These are the activations of a small network on made-up records, seen along a few directions, one row for each record.
Here are examples, each followed by its value of one field, E.
Other fields move the rows too, some of them a lot.
(in the rows, 500 means zero)
Strong random noise was added to every row along 11 fixed directions; ignore it. To show where, here is one row again and again, with new noise each time:
[446 531 554 618 562 464 502 589 451 437 488 487 468 542 527 541 514 420
 566 479 603 442 395 375 526 636 513 572 605]
[536 464 525 468 383 508 474 481 566 532 561 536 482 510 357 466 524 573
 357 602 538 474 579 518 409 451 403 437 445]
[464 375 608 592 463 478 491 440 327 570 606 516 505 425 326 512 564 554
 475 487 504 460 566 384 607 498 530 521 474]
[552 462 477 455 230 546 533 338 376 548 557 564 446 588 448 461 473 547
 316 539 460 404 472 590 463 460 540 518 574]
[366 540 475 447 602 556 543 512 390 528 493 388 421 543 540 439 668 499
 586 416 505 494 399 371 430 544 544 404 582]
[479 530 619 351 516 500 497 691 435 427 640 519 401 586 413 393 605 629
 436 479 520 380 447 424 227 541 392 433 600]
[553 631 486 699 517 482 443 492 420 593 358 459 421 556 711 517 454 464
 569 436 494 466 362 430 463 464 466 453 668]
[572 396 290 430 325 495 590 432 399 459 578 563 448 500 329 467 513 339
 397 584 585 457 340 532 597 654 648 589 468]
[233 482 503 341 450 568 635 441 284 476 569 385 453 612 677 561 523 550
 550 281 351 531 462 521 519 528 662 678 574]
[326 425 627 657 508 389 523 356 292 544 590 599 505 483 244 622 570 436
 510 606 577 421 584 458 726 502 684 602 404]
[568 321 655 471 380 482 516 453 389 530 682 483 634 340 403 462 482 626
 574 423 349 625 694 476 670 594 442 663 329]
[465 515 519 760 600 400 445 606 435 512 453 518 433 493 487 623 465 394
 528 495 645 425 394 340 564 530 517 550 580]
[469 445 685 485 375 564 487 431 411 479 563 513 553 494 466 489 479 646
 347 541 382 410 604 512 553 478 470 556 598]

[395 563 753 702 492 483 475 474 475 477 450 452 588 559 731 585 419 544
 640 390 428 500 584 442 578 571 429 645 641]
e1
[589 579 447 513 592 350 459 405 515 551 441 611 609 354 480 514 432 421
 639 685 318 621 613 729 702 417 587 514 246]
e7
[493 484 397 524 547 565 497 538 515 528 441 439 419 494 476 455 581 461
 410 524 567 466 374 387 451 505 495 359 595]
e11
[668 407 699 627 389 511 472 343 240 642 626 552 509 482 387 360 600 620
 642 336 537 454 534 351 487 525 485 433 551]
e6
[784 503 739 713 456 408 378 577 407 626 568 571 487 468 507 449 422 659
 626 347 536 475 574 366 372 447 255 473 507]
e3
[633 581 693 491 495 463 451 517 380 505 515 541 558 491 686 476 365 649
 610 398 294 521 562 595 494 447 461 614 522]
e12
[458 561 270 433 709 467 468 617 425 624 447 452 312 440 383 490 637 473
 425 547 531 454 365 417 360 297 531 253 452]
e8
[546 472 387 507 460 533 478 621 493 452 463 488 443 510 618 590 343 498
 350 399 506 438 373 498 468 439 523 595 642]
e6
[654 466 248 421 429 535 522 551 504 510 491 457 451 458 524 375 535 419
 479 459 482 526 319 479 418 585 479 404 557]
e4
[661 673 547 417 576 381 489 597 476 364 479 621 554 478 551 467 386 429
 620 646 413 487 448 673 570 611 521 648 437]
e8
[549 346 331 357 336 692 553 367 525 578 509 357 532 441 575 374 550 574
 420 356 380 604 499 481 480 488 482 396 532]
e7
[678 385 383 543 425 442 460 519 358 644 586 588 363 427 271 481 489 523
 345 512 585 449 422 441 448 366 510 420 421]
e9
[283 510 559 402 621 477 543 576 571 454 551 464 482 534 402 545 604 519
 497 566 534 543 581 493 454 507 513 495 383]
e11
[562 603 258 474 548 299 451 618 555 534 455 651 400 499 527 661 300 410
 435 582 454 522 463 763 432 248 566 547 327]
e2
[620 553 394 423 452 514 505 679 585 392 470 463 475 496 564 410 469 445
 389 587 458 458 341 504 404 657 373 489 636]
e1
[382 673 376 353 615 557 544 585 512 403 372 463 388 640 685 558 469 452
 428 503 495 406 337 582 391 424 590 501 645]
e3
[597 385 422 443 448 358 544 608 353 519 713 569 453 448 322 434 559 458
 626 392 525 549 445 459 428 621 508 550 355]
e4
[452 368 347 371 304 441 595 435 611 526 685 599 432 628 278 547 528 449
 480 441 722 574 578 604 334 477 539 536 247]
e2
[577 557 344 496 574 382 441 581 630 485 415 583 520 418 570 654 272 429
 464 591 438 591 526 709 590 337 557 622 314]
e12
[545 471 558 607 549 479 460 528 358 601 510 486 437 451 458 508 507 556
 488 445 510 470 468 376 508 432 486 461 526]
e9

Which value of E does each new row have?
[367 412 425 298 516 507 606 588 636 361 616 475 543 536 478 542 516 452
 586 394 571 616 551 552 473 621 546 636 361]
e2
[425 523 624 520 519 482 486 556 549 457 492 506 508 529 504 616 403 555
 399 562 509 482 577 528 531 455 478 617 476]
e9
[687 552 537 617 564 396 435 715 676 396 482 600 484 503 421 508 411 402
 501 630 713 470 425 451 445 631 370 537 471]
e9
[481 547 386 713 459 585 465 289 556 645 254 438 465 523 648 625 400 436
 365 561 530 508 468 518 641 313 572 438 578]
e9
[555 575 443 653 541 373 460 637 479 502 427 538 430 507 616 613 344 407
 500 510 497 494 380 520 517 489 495 598 529]
e11
[435 469 351 581 403 544 565 411 478 552 447 453 398 601 519 540 529 381
 444 466 635 494 356 440 495 545 587 487 567]
e11
[455 391 569 648 592 575 511 556 512 440 469 392 558 416 509 504 555 439
 554 441 591 523 446 262 668 701 496 540 606]
e11
[466 265 406 399 332 645 578 497 498 471 615 380 533 464 509 457 530 548
 420 282 485 552 485 388 493 610 484 550 582]
e4
[563 365 444 299 438 584 556 550 363 439 643 503 484 465 436 376 560 568
 443 369 431 443 422 473 438 557 546 485 589]
e2
[625 428 651 434 469 512 555 408 357 572 668 489 537 475 339 299 700 576
 765 372 558 572 580 365 458 661 435 438 360]
e3
